These are the activations of a small neural network, seen along a few directions. Each row is one input.
In each table, some parts of the input vary, and every possible input appears once, in random order.
Descriptions start from the smaller parts, as in this example, which fits no table here: ring(8) and (point or (values(2) and line(4)) or line(11)).
Shared parts are said once, and a part with two or three values counts as separate values.
In the rows, 128 means zero.

Other details of the inputs shift rows strongly along two fixed directions, in all tables alike. That doesn't count.
These rows show it; all are for the same input, with only those details redrawn:
[126 164 162  60 124 124 138  92 142 149 130 140 172  91 139 141]
[130 172 168  64 125 123 121  69 148 118 133 136 181  59 114 145]
[124 164 162  56 123 125 138  90 139 147 132 138 173  88 136 138]
[145 138 110 125 152 118 133 156 131 126 113 113 124 186 161 100]
[142 177 160  97 135 117  95  60 155  68 130 126 179  50  89 137]
[159 145 103 165 165 106 101 142 143  69 106 103 124 169 130  95]
[158 145 102 162 164 106 100 142 140  67 108 102 126 166 129  93]
[124 155 151  59 126 126 152 117 133 168 128 139 159 123 158 132]

Table:
R1: [ 72 136 165 112 104 131 160 179 113 178 149 160  82 155 147 154]
R2: [149 137  87 210 137 113 100  78 122  19  88  90 143 105  72 136]
R3: [ 95  78 137  88 100 117 150 180 130 213 152 152 105 160 116 150]
R4: [126 127 161 188 121 137  85 102 128  48 114 133  99 103  82 112]
R5: [128 157 153  78  87 142 172 101 107 190 122 136 131 122 150 136]
R6: [123 104  74 145 163 116 152 168 118 124  95 105 145 205 171 124]
R7: [137 101 135 177 114 140 129 169  92 142 116 120  86 207 171 112]
R8: [124  64 135 112 115 151 151 181 104 216 108 137  92 170 150 110]
R9: [113 113 150 129  99 165 134 128  80 183 133 143 133 160 167 148]
R10: [ 93 144 171 115  94 128 142 155 105 173 164 144 109 138 149 175]
R11: [142 177 160  97 135 117  95  60 155  68 130 126 179  50  89 137]
R12: [130 160 139 134 114 134 140  98 137 106 102 136 105 108  98 111]
R13: [117 142 113 215 131 124  82 166 101  80 148 116 106 167 113 153]
R14: [146 139 153  79 106 148 141  76 142 143 118 145 141  29  66 144]
R15: [ 83 124 131 161 117 121 116 127  98  84 150 118 138 111 103 190]
R16: [165 162  95 208 135 132  80  84 118  39 106 100 130 122  78 114]
R17: [ 93  73  69 111 107 134 117 130 171 174 202 147  71  82 251 115]
R18: [127  92  99 194 148 112  94 209 132 108 124 104  65 182  92 115]
R19: [166  93  95 130 160 119 117 154 166  82 118 135 132 132  85  99]
R20: [130 141 103 114 151 127 135 146 118 160 115 129 155 179 169 120]
R21: [134 133 100 151 171 113 130 171 149  97  96 124  97 193 141  77]
R22: [134 119 141  41 142 146 162 137 150 186 126 154 148  94 127 135]
R23: [115 119  81 172 160 138 192 120 130 232 245  87 136  85 202 110]
R24: [120  77 101 203 126 142 125 151  84  98 105 104 112 197 149 136]
R25: [125  58 149  94  98 133 146 141 117 198 123 161 124 127 118 127]
R26: [157 120 136 108 102 129 125  75 153  99 121 147 148  38  39 129]
Q: What is each input in this table made of?
A: values(2) or (line(4) and line(6))
Q: Which other rows belong to the same alternative as R17? List them by row number.
A: R23

Table:
R27: [134 134 163 143 116 129 104 120 135  95 129 147 116  89  36 132]
R28: [ 85 112 151  84  96 148 161 156 113 209 166 157 117 134 185 168]
R29: [125 115 135 176 125 148 109  87 115  90 148 115 138  69  97 146]
R30: [136 145 108 133 177 105 118 144 158  96 127 111 149 157 133 105]
R31: [ 90 116 129 123 100 140 174 122 105 184 152 126 125 112 149 163]
R32: [129 159 176  70  99 132 112  69 148 103 119 152 155  66 109 144]
R33: [155 122  95 158 158 132 150 156 115 128  75 101 107 201 140  96]
R34: [119 118 165  86 105 133 147 165 139 179 144 158  95 126 106 133]
R35: [ 80 118 159  80  84 126 156 152 115 219 162 140 104 140 181 159]
R36: [146 152 143  80 106 139 126  54 146 128 129 143 168  54 113 131]
R37: [106 111 105 163 137 125 127 141 137 121 165 128 104 119 150 130]
R38: [135 135 119 122 127 132 129 169 133 130  91 128  97 185 160 103]
R39: [141 125  90 150 154 127 130 167 145 120  96 119  92 185 165  74]
R40: [140 124  98 140 163 121 165 180 116 155 103  99 141 228 158 108]
R41: [119 168 173  78  99 146 123  75 127 125  99 153 162  75  98 147]
R42: [126 138 150  65 118 138 198 137 104 218 103 137 152 147 169 135]
R43: [ 93 144 163 127  97 137 112  78 117 107 157 149 152  51  89 184]
R44: [142  99 130  74 115 127 114  81 154 127 126 145 169  40  73 148]
R45: [120 104 114 178 126 143 140 130 107 126 147 116 121 127 132 141]
R46: [132 122 138  90 107 148 181 114 112 185 101 135 142 149 160 120]
R47: [ 79 147 168 100  83 135 130  81 114 144 157 152 148  55 104 190]
R48: [136 138 112 143 152 113 140 189 104 133  94 120 130 234 150 112]
R49: [107 127 152 131 127 140  96  73 146  98 176 140 143  25 111 148]
R50: [138 144 130  62 122 131 175 138 122 213 121 142 147 137 175 127]
R51: [126 104 149 104 110 145 184 154 117 207 136 142 109 133 106 125]
R52: [157 163 133 169 148 109  86 116 126  42  85 119 137 129  79 118]
R53: [113  82 111 155 138 133 134 182 118 185 155 121  82 184 198  97]
R54: [ 95 130 194  91  85 149 116  80 104 172 157 154 154  63 120 170]
R55: [124 138 161  64 100 127 149 121 129 156 120 153 139 143 161 133]
R56: [139 128 128  70 105 136 169 113 124 193 130 145 149 140 174 119]
R57: [109 140 139  41 136 133 180 147 128 209 133 144 145 146 181 123]
R58: [154 150 110 155 172 114  89 105 163  47 101 113 120 111  99  96]
R59: [ 91 118 134 118 112 117 139 128 134 172 171 128 109 108 161 134]
R60: [132 129 114 118 141 135 155 180 104 172  73 132 103 231 164 111]
R61: [136 110  89 239 145 125 102 128 118  45 136  93 104 129  95 127]
R62: [150 112 113 186 157 113  99 155 163  71 139 125  79 119  68  84]
R63: [147 111  92 205 143 136  79 113 130  70 157 109 114  95 110 122]
R64: [140  79 111 123 134 113 104 169 145 100  96 132 109 156 104 122]
R65: [113 146 143  57 142 118 170 143 136 190 137 142 160 142 175 125]
R66: [109  90  89 168 144 133 146 185 124 159 159 128  87 179 190 113]
R67: [163 158 124 169 156 100  79 136 146  31  94 111 116 135  97 108]
R68: [152 148 100 130 161 113 120 132 147 113 128 107 161 149 124 116]
R69: [161 141  93 148 137 134 114 121 141 103 103 114 121 132 126  95]
R70: [150 130  87 124 156 115 158 184 120 172 120 113 132 213 178 100]
R71: [117 125 119 204 120 110  88 136 113  81 133 106  96 148 103 130]
R72: [150 135 108 154 160 115 148 156 113 114 102  99 144 188 133 108]
R73: [116 150 147  72 123 135 159 146 101 176 106 141 148 169 143 138]
R74: [149 143 130 139 139 111  98  80 159  49 125 129 144  92 107 101]
R75: [129 144 173  65  94 142 165  53 120 151 123 145 184  73 120 146]
R76: [112 134 186 119 103 133  75  75 135 101 165 136 138  37 101 159]
R77: [103 133 172 110 104 143  96  86 132 111 166 146 139  43 112 172]
R78: [122 125 124 200 128 132  85 117 115  60 141 126 121 112  90 147]
R79: [154 145 120 160 134 138 117  95 131  74  87 107 137 111  94 107]
R80: [ 87 147 163 103  92 126 113  88 138 117 168 143 132  46 110 184]
R81: [127 138 126  96 142 112 154 194 121 165 114 128 126 216 179 120]
R82: [119 123 174 135 105 147 110  58 115 126 158 121 156  36  96 155]
R83: [154 128 101 165 152 117 104 121 155  63 107 120 110 144 130  79]
R84: [129 171 158  92 142 111 101 104 156  84 129 126 174 102  97 150]
R85: [125 168 169  60 130 120 134  78 154 134 131 150 169  46 122 137]
R86: [122 102  86 167 120 118 139 168 115 175 156 106  85 175 173 116]
R87: [136 115 101 235 136 111  94 122 119  57 135  79  97 131  93 116]
R88: [118  80 127  64 128 124 144 136 153 167 121 154 139 104 126 128]
R89: [109 122 124 162 121 125 106 142 129  95 154 128 101 123 130 152]
R90: [155 157 119 156 159 108  80 136 140  29 107 105 123 142  90 112]
R91: [ 80 138 151  92 104 129 138  81 145 149 181 146 139  33 131 168]
R92: [141 142 124 117 145 123 120 153 136 115  90 125 105 174 140 116]
R93: [138 103  77 201 141 132 111 151 123 109 157 112 101 145 143 120]
R94: [160 120 117 160 134 125 109 129 151 103 147 127 103  91  58 106]
R95: [169 153  94 157 163 116  94 115 139  58 119  99 140 122  92 104]
R96: [126 157 179  80  95 131 125  63 122 112 113 157 174  86 100 147]
R97: [157  78 102 162 143 120 107 122 137  68  89 110 136 115  61 118]
R98: [118  94  74 162 128 136 158 185 110 185 157 122  89 188 189 126]
R99: [ 96 120 114 100  98 138 165 127 118 207 172 138 123 106 168 160]
R100: [118 138 158  70  95 144 159 116 111 180 100 160 144 150 151 134]
R101: [146 122  95 143 157 130 165 180  99 148  95  99 119 220 154  99]
R102: [136  88  97 169 129 138 124 165 109 178 155 112  94 172 178 107]
R103: [138  70  97 144 136 120 121 187 118 123  78 133 107 202 109 114]
R104: [132 139 125  49 124 145 177 128 126 224 114 143 140 143 174 129]
R105: [126 112 116 208 134 136  83 138 107  70 130 120 105 141 107 131]
R106: [147 157 115 174 167 106  87 138 134  45  99 105 153 174  84 119]
Q: Changing only one part turns R27 into R62. The same change can be made to R43. Which row results?
A: R37
Q: Changing only one part turns R84 into R30. The same change can be made to R38. Which row results?
A: R39
Q: Changing only one part turns R87 into R86. The same change can be made to R82. Which row results?
A: R102
Q: What is each input in this table made of?
A: ring(5) and (values(2) or line(6) or line(8))
Q: Change only the values(2) part in R62. List by row number the other rows that result.
A: R88
Q: Change only the values(2) part in R34. List by row number the other rows that result.
A: R64
Q: A walk changes only the line(8) part. It starts at R96 and steps to R100. List the rest of the walk in order.
A: R41, R60, R52, R73, R48, R106

Table:
R107: [146 150 136 112 133 122 125 100 151 109 123 133 134  87 108 109]
R108: [138 168 141 121 133 124 127  91 136 107 125 126 145  96 123 121]
R109: [ 88 105 146  57 106 145 185 147 122 249 182 157 131 103 171 159]
R110: [136 158 145 122 127 131 109  81 124  87 105 132 169  92  82 143]
R111: [127 131 116 127 141 128 145 163 118 137 103 122 121 186 167 123]
R112: [168 120 112 159 142 121 115 136 129  85  91 111 128 149  77 108]
R113: [153 115  98 165 151 109  95 148 146  62 111 120 113 158 116  99]
R114: [120 104  79 201 142 119 128 182 117 129 143 103  87 197 170 113]
R115: [139 116 110 115 149 115 128 168 139 148 119 125 116 173 158 100]
R116: [133 127 103 135 153 116 135 178 121 150 116 112 115 209 185 104]
R117: [105 157 159  30 109 146 183 119 125 233 144 152 158 128 191 146]
R118: [122 121  98 195 150 121 112 149 121  99 163 105 108 137 131 129]
R119: [108 128 151 110 109 127 113  76 153 122 170 141 147  28  93 159]
R120: [142 150 127 156 141 112  83  96 141  39 123 119 150 104 101 129]
R121: [131 120 131  89 124 137 152 139 121 168  98 147 138 150 124 125]
R122: [ 75 139 201  73  72 146 145 122  98 190 146 165 130 106 130 186]
R123: [146 105  92 154 154 115 139 181 130 119  94 111  99 209 133  89]
R124: [ 96 106 165 112  93 137 136 169 108 173 130 157  89 155 126 150]
R125: [134 121 124 200 128 137  91  78 121  63 146 108 133  75  94 131]
R126: [130 125 106 139 144 122 155 169 112 143 101 111 118 211 159 108]
R127: [137 142 147 106 133 125 105  93 153  78 113 135 148  70  87 137]
R128: [128 125 107 181 122 129  98 106 122  85 146 111 113 103 123 135]
R129: [115 117 139 105  98 140 123  87 136 144 157 142 129  53 117 151]
R130: [135 144 149  94 113 136 156 113 107 159 108 129 163 131 117 145]
R131: [129 104 139 151 115 143 110  80 132 108 150 129 133  53  93 134]
R132: [146 128 107 118 145 127 135 157 146 142 122 125 112 165 151  96]
Q: What is each input in this table made of?
A: values(2) and (point or line(4) or line(8))
Q: List by row number the other rows that have the values(2) part in common with R113.
A: R107, R109, R112, R115, R119, R121, R123, R124, R127, R129, R131, R132

Table:
R133: [108 112 138  77 101 142 164 152 118 218 143 153 115 148 188 135]
R134: [120 124 127 112 120 128 144 112 128 158 145 125 140 111 150 132]
R135: [141 131 126 132 150 118 116 142 141 109 125 121 129 140 122 112]
R136: [121 103 125 152 124 133 131 146 121 127 124 130 103 147 132 124]
R137: [143 129 111 137 140 118 131 127 132 115 116 115 133 149 135 109]
R138: [131 129 146 135 126 127 111 107 132  88 108 134 133 106  90 128]
R139: [132 125  96 129 148 124 140 165 134 135 112 121 118 178 158 108]
R140: [128 156 167  65 110 146 146  60 130 153 134 145 181  48 108 153]
R141: [122 158 149 165 123 124  85  82 124  54 142 117 147  74  89 156]
R142: [142 119 111 131 136 126 126 163 125 141 108 127 103 184 155 104]
R143: [115 118 153  71 103 138 157 134 116 190 121 152 145 130 125 152]
R144: [107 134 161  77 118 133 139 106 138 170 163 147 152  76 135 148]
R145: [127 124  99 147 142 122 121 137 139 109 137 120 119 129 141 123]
R146: [141 144 129 143 135 118 111 123 140  87 116 122 120 121  93 120]
R147: [125 114 107 152 128 125 143 170 124 147 133 123  90 172 147 115]
R148: [131 104 119 155 124 128 116 141 121 116 131 125 114 133 104 136]
R149: [128 146 128 155 135 122 116 138 111 100 111 118 128 168 130 130]
R150: [144 133 113 172 140 131 106  98 130  87 134 111 135  92 102 119]
Q: Changing only one part turns R134 into R137. The same change can be made to R141. Which row results?
A: R149
Q: What is each input in this table made of?
A: values(2) and (point or line(8))
Q: Change only the values(2) part in R144. List by row number the other rows that result.
A: R135
